A small network was shown many inputs. Here are its activations along a few directions, one row for each input.
Each table varies a few parts of the input and shows all the possible inputs, shuffled.
A made-up example of a description, with smaller parts first: one of 3 separate values, together with either a single point or one of 9 places along a line or (one of 4 places along a line, together with one of 8 places around a ring).
Shared parts are said once, and a part with two or three values counts as separate values.
In the rows, zero is written as 128.

Other details of the inputs shift rows strongly along two fixed directions, in all tables alike. That doesn't count.

Rows:
row 1: [108 169 145 115 111  98 175 147  88  98 135]
row 2: [ 66 184 134 114  93  88 191 139 127  88 159]
row 3: [173 134  68 119 118 123 178  76 134 146 129]
row 4: [209 135  92 121 132 103 193  85 111 122 123]
row 5: [129 134 108 129 127 124 142 115 150 112 138]
row 6: [133 122 109 130 134 131 148 107 145 139 123]
row 7: [ 84 161 161 109  91 102 163 161  90 109 143]
row 8: [ 65 174 145 119 101  98 170 140 134  95 154]
row 9: [ 95 110 175 131 139 144  84 180 118 126 132]
row 10: [145  81 158 135 155 175  40 151 131 157 123]
row 11: [ 80 172 122 112  92 105 181 126 119 123 152]
row 12: [171 131  77 120 114 120 182  75 139 141 118]
row 13: [114 127 118 126 113 136 132 123 143 131 130]
row 14: [129 127 102 127 127 126 154 114 141 130 129]
row 15: [ 85 171 150 106  82  91 187 159  83 101 148]
row 16: [ 89 127 178 133 138 147  74 185 113 109 131]
row 17: [197  90 113 131 158 142 124 106 124 151 106]
row 18: [152  84 163 145 165 168  43 154 144 134 121]
row 19: [ 61 132 167 138 136 151  77 159 148 117 131]
row 20: [131  81 172 139 163 165  54 157 134 149 114]
row 21: [202  90 108 126 142 148 116 105 123 150 107]
row 22: [ 32 145 142 169 128  77  47 157 164 132 118]
row 23: [118  99 136 145 157 171  58 133 161 132 116]
row 24: [170 101  88 131 132 150 123  92 155 147 114]
row 25: [ 61 124 168 132 118 152  79 161 152 133 134]
row 26: [123  78 134 147 161 179  49 143 170 148 119]
row 27: [190  99  85 141 161 156 114  76 157 146 101]
row 28: [122 135 109 123 117 134 139 112 137 141 137]
row 29: [ 66 172 137 119  99  99 168 146 134  90 157]
row 30: [197 133  90 111 121 111 185  87  97 144 124]
row 31: [ 90 168 165 117 106  95 164 161 100  94 152]
row 32: [175 111  91 175 147  76  92  78 126 153  91]
row 33: [217  88 121 138 168 148 104  92 139 149 105]
row 34: [155  91 152 141 167 168  56 145 130 137 107]
row 35: [ 96 126 175 121 125 141  89 165 110 137 139]
row 36: [101 161 136 112 102  92 191 157  86 101 147]
row 37: [191 137  49 116 114 116 199  64 130 143 129]
row 38: [ 96 126 184 133 144 145  79 170 115 119 124]
row 39: [139 125 133 118 123 133 121 142 105 134 136]
row 40: [ 69 160 132 120 104 107 172 145 127 111 146]
row 41: [215 123  87 113 123 110 193  71 105 145 108]
row 42: [131 138 100 129 128 129 146 111 137 114 127]
Each input here is: one of 2 separate values, together with either a single point or (one of 4 places along a line, together with one of 5 places along a line).
Changing only the choice among 2 separate values turns row 34 into row 23. The same change can be made to row 36. Which row results?
Answer: row 26
Changing only the choice among 2 separate values turns row 40 into row 17. The same change can be made to row 14. Which row results?
Answer: row 9
Which other rows does row 27 become when the choice among 2 separate values takes its other values? List them by row number.
Answer: row 1
Which other rows does row 28 become when the place on the line of 4 takes its other values? List them by row number.
Answer: row 3, row 11, row 37

Rows:
row 43: [185 125  88 117 138 129 175  92 121 132 118]
row 44: [117 137 101 126 117 120 155 109 140 138 129]
row 45: [ 72 171 144 113  99 102 163 164  96  94 147]
row 46: [133  81 120 151 154 168  41 123 166 160 108]
row 47: [ 89 182 140 109  92  71 204 137  88 101 150]
row 48: [ 77 136 169 127 119 135 122 167 121 108 137]
row 49: [137 115 135 124 133 143 107 131 126 135 133]
row 50: [166 167  94 106  99  90 236  85 100 119 129]
row 51: [ 92 168 105 117  93  91 201 113 124 117 133]
row 52: [208  88 100 143 165 143 118  87 135 150 100]
row 53: [161  79 138 149 163 166  55 133 143 146 107]
row 54: [ 76 144 142 132 120 129 107 150 148 112 148]
row 55: [134 118 128 127 141 149 110 138 126 128 126]
row 56: [151  98 135 129 147 155  96 132 141 145 123]
row 57: [117 117 135 138 141 146  95 123 165 127 123]
row 58: [107 129 159 124 125 144 107 151 126 132 139]
row 59: [ 83 144 174 130 120 121 109 163 114 122 138]
row 60: [104 175 106 125 100  79 186 116 125 100 143]
row 61: [112 170 123 113  94  78 197 137  96 105 142]
row 62: [148 104 136 138 160 146  92 130 132 138 110]
row 63: [ 68 137 144 140 122 116 109 146 137 130 130]
row 64: [118 118 130 136 141 147  95 125 163 130 132]
row 65: [205 112  82 124 134 123 156  87 123 142 113]
row 66: [189 150  72 115 121  92 212  84 102 120 117]
row 67: [ 82 113 186 128 132 154  72 168 135 127 133]
row 68: [121 135 135 119 129 131 146 135 121 116 123]
row 69: [129 109 139 137 138 147  92 143 126 127 125]
row 70: [ 77 137 165 125 119 137 120 170 120 111 146]
row 71: [197 120  65 134 139 121 149  65 150 136 115]
row 72: [198  87  71 147 155 141 106  70 158 167  94]
row 73: [110 130 153 126 123 144 102 152 122 131 139]
row 74: [ 89 136 166 129 125 117 114 165 118 121 136]
row 75: [107 154 145 123 107 108 143 145 106 118 137]
row 76: [111 130 153 129 121 137  98 151 119 128 135]
row 77: [210  89  95 130 150 146 110  85 133 154 108]
row 78: [154 101 136 133 144 142  86 125 131 143 118]
row 79: [101 131 140 144 139 123  99 131 151 122 131]
row 80: [102 101 163 140 145 168  60 168 136 129 133]
row 81: [171 105  75 136 139 140 128  83 151 157 111]
row 82: [109 122 149 126 127 140 104 158 127 127 138]
row 83: [192 144  78 106 114 100 220  72 108 131 130]
row 84: [ 66 168 162 110  92  99 176 166 107  99 149]
What do these inputs look like to the network?
Answer: one of 6 places along a line, together with either one of 2 separate values or one of 5 places along a line
Changing only the place on the line of 6 turns row 80 into row 53. The same change can be made to row 81. Which row results?
Answer: row 72
Changing only the place on the line of 6 turns row 43 into row 66. The same change can be made to row 64. Which row results?
Answer: row 60
Start at row 68 and move only the place on the line of 5, one step at a time. The first step leads to row 48. Which rows follow, in order?
Answer: row 84, row 67, row 50
Which other rows does row 73 become when the place on the line of 6 takes its other values? List them by row number.
Answer: row 50, row 58, row 59, row 75, row 76
Which other rows does row 54 become when the choice among 2 separate values takes its other values? List them by row number.
Answer: row 81
